Each row below holds a small network's activations on one input, seen along a few directions.
In each table, some parts of the input vary, and every possible input appears once, in random order.
Descriptions start from the smaller parts, as in this example, which fits no table here: one of 5 places around a ring, together with either a single point or (one of 2 separate values, together with one of 4 places along a line) or one of 9 places around a ring.
Shared parts are said once, and a part with two or three values counts as separate values.

Other details of the inputs vary at random and push rows far along two fixed directions, the same in every table; ignore that.

Rows:
R1: [ 18  23 -20 -30  21 -20  -8 -31  -7 -57  -3  20]
R2: [ -4  23   7   5   2 -30  26  -2 -14   3   0  23]
R3: [ 16  51 -17 -44  21 -33  -6 -14   7 -32  -9  17]
R4: [-20 -66  22  23 -26  46 -18  23  30  13   0 -47]
R5: [  3   6   6  -3  -1   7  24 -33 -30 -21   3  19]
R6: [-13   7  14  26 -11  13  47  -4 -50  55  20  26]
R7: [ -7  12  10  33 -19  22  36 -19 -56  51   3  23]
R8: [-19 -61  21  17 -26  42 -30  27  28  25   1 -49]
R9: [ 24  40 -17 -39  19 -33  -9 -14   2 -39  -4  23]
R10: [  6  20 -13  16   7  -8  20 -15 -28   4  -6  20]
R11: [-24 -59  20  25 -27  34 -25  29  32  21   1 -47]
R12: [-18 -13  32  31 -17  21  51 -26 -52  25  10  16]
R13: [-10   7  12  40 -15  16  43 -16 -54  54   3  21]
R14: [-25 -33  23  10 -26  25 -21  44  40  51  -4 -47]
R15: [  7  46 -18 -26  25 -51   4  -4  16 -37 -11  15]
R16: [ 19  35 -17 -28  24 -44  -2  -8   5 -39  -6  21]
R17: [ 24 -23 -48 -42  23   3 -82  43  86 -49  -2 -46]
R18: [ 14  47 -17 -37  27 -40   0 -11   9 -31  -9  14]
R19: [ -3  20 -11  10   9 -17  29   1 -20   4  11  27]
R20: [ -7  11  11  37 -14  19  39 -17 -54  53   3  21]
R21: [-25 -13  32  41 -18  11  56 -20 -44  18   6  17]
R22: [ 24  29 -18 -27  26 -28 -10 -22  -1 -46  -3  24]
R23: [-23  20  33  19 -16  -2  49  -3 -39  58   2  16]
R24: [ 10  18 -19 -17  26 -34   1 -23   0 -60  -6  18]
R25: [-11  11  14  19 -16  21  43  -7 -52  55  20  28]
R26: [ 24  38 -17 -35  23 -37  -7 -13   2 -38  -3  21]
R27: [ 27 -24 -30 -46  12   7 -90  24  79 -54 -10 -42]
R28: [  4  14   8   3   5 -11  18 -19 -26   2   3  26]
R29: [ 18 -20 -28 -39  14 -14 -75  40  88 -47 -13 -46]
R30: [-13 -61  22  14 -27  56 -24  16  24  18   4 -48]
R31: [-17 -54  22  21 -26  34 -30  36  34  37   0 -40]
R32: [-15 -59  20  12 -27  51 -37  23  28  28   4 -51]
R33: [-20 -13  32  33 -16  17  52 -23 -50  21   7  16]
R34: [-19 -53  23  26 -27  32 -28  38  35  36   1 -40]
R35: [ 11 -31 -23 -19   1  29 -58  39  56   0   7 -44]
R36: [-15   4  12  46 -16  10  44  -9 -46  49  -1  20]
R37: [ 20  26 -18 -21  27 -35  -5 -18   1 -48  -6  24]
R38: [ 22  35 -17 -32  24 -40  -4 -11   4 -37  -4  20]
R39: [-16 -30  21  -3 -25  36 -34  40  42  50  -3 -53]
R40: [ -2   7   6   4   5  -6  22 -26 -30 -10   3  19]
R41: [ 18  32 -39  -3  27 -34  -2 -13   3 -45 -13  20]
R42: [ 17  31 -36 -21  31 -34   2  -3   4 -40   4  25]
Each input here is: one of 6 places along a line, together with either one of 2 separate values or one of 5 places along a line.
The inputs of R17 and R6 match in every part but the place on the line of 6. If R16 is changed in the same way as R17 into R6, which row does it become?
Answer: R38
A walk changes only the place on the line of 5. It starts at R39 and steps to R26. List the rest of the walk in order.
Answer: R22, R32, R30
Change only the choice among 2 separate values in R7. List by row number the other rows that result.
Answer: R25
Change only the choice among 2 separate values in R6. List by row number the other rows that result.
Answer: R13

Rows:
R43: [ 18  17 -33  -5  22 -10   3 -31  -4 -57 -12  10]
R44: [-17   7  20  23 -12  14  63 -31 -66  29  20  34]
R45: [  0  16  39  -5 -11   3  47 -27 -57  23  18  38]
R46: [ -7  14  52   1 -17   5  57 -34 -70  37  18  45]
R47: [ 15  12 -23  -5  12  -1   0 -35  -8 -53  -8   8]
R48: [ -8 -32   5  14 -21  28 -12  48  21  59   9 -25]
R49: [ 20 -36 -41  14  -3  25 -69  30  51 -15 -17 -41]
R50: [  0  -1 -13 -40   6   1 -61  40  76  -4 -16 -55]
R51: [ -4 -28  -7 -23  -4  25 -42  42  56   4   4 -42]
R52: [ 17  17 -20 -35  28 -14  -6 -31  -7 -65   9  23]
R53: [ 13  49  12 -49   9 -33   1 -27  -8 -22  -9  18]
R54: [ 17  16 -39  -4  27 -17   6  -3  -7 -24   7  17]
R55: [-12   0   3  61 -13  18  52 -24 -61  49   1  24]
R56: [  1 -54  -2   1 -17  50 -50   1  36 -23  -9 -45]
R57: [ 12  52 -18 -10  19 -38   0   7   4  18 -11  21]
R58: [ 25 -17 -45 -22   7  -3 -79  57  74 -16  -4 -32]
R59: [ 15  37 -14 -37  16 -22  14 -12  -5 -38   7  24]
R60: [-26 -14  28  19 -30  27  -2  41  14  85  -2 -42]
R61: [-26 -52  10  37 -26  52   4  33  -2  63  17 -33]
R62: [ 22  21 -47  -2  35 -23  -9  -3   0 -31   7  27]
R63: [  2 -35 -28 -20  12  25 -54  28  58 -29   6 -45]
R64: [ 26  12 -11 -40  29 -16 -16 -41 -11 -69   9  22]
R65: [ 14   5  -1 -24  13  -2   3 -34 -21 -40  12  22]
R66: [-19 -10  18  16 -26  20  -8  43  19  82  -7 -35]
R67: [ 15  59 -13 -53  21 -43  -9 -13  14 -40 -13  10]
R68: [-21  20  26   3  13 -75  28   4  25 -33 -21   4]
R69: [ 21  20 -49   2  26 -24 -12   1  -5 -28   7  28]
R70: [-54 -81  55  78 -42  26  22  16   7  23 -14 -38]
R71: [ 19  30 -28  -8  22 -26   0  10   1  -2   6  31]
R72: [-13  -6  10  24 -29  16 -24  49  18  82  -7 -26]
R73: [ 15 -56   4 -11 -11  43 -63  -6  35 -30 -14 -46]
R74: [ 16  15 -39   5  21  -8  -3 -22  -2 -43 -12   5]
R75: [-21  45  48   0 -19  -9  58 -29 -60  52   2  36]
R76: [-14  35  58  -6 -19 -11  45 -40 -63  51   1  34]
R77: [-39 -17  35  46   1 -32  66 -13 -29 -18   9  24]
R78: [-49 -65  60  48 -37   5  28  45  23  39   5 -29]
R79: [ 24  11 -43  16  22 -11  -9 -16  -2 -27 -12  13]
R80: [ 31  11 -21 -29  19 -10 -22 -49  -4 -84 -15  12]
R81: [-15 -38  32  -7 -29  44 -15  24  19  35  16 -28]
R82: [-15  22  22  28 -14   4  66   1 -58  62  17  34]
What do these inputs look like to the network?
Answer: one of 4 places along a line, together with either a single point or one of 9 places along a line
The inputs of R65 and R53 match in every part but the place on the line of 4. If R54 is changed in the same way as R65 into R53, which row does it become?
Answer: R66
A walk changes only the place on the line of 9. It starts at R58 and steps to R71. List the rest of the walk in order.
Answer: R48, R82, R51, R59, R81, R45, R46
Change only the place on the line of 4 in R73. List by row number the other rows that result.
Answer: R46, R64, R76
Which other rows agree with R49 in the place on the line of 4? List them by row number.
Answer: R43, R47, R55, R56, R70, R73, R74, R79, R80
Change only the place on the line of 4 in R70. List by row number the other rows that result.
Answer: R68, R77, R78
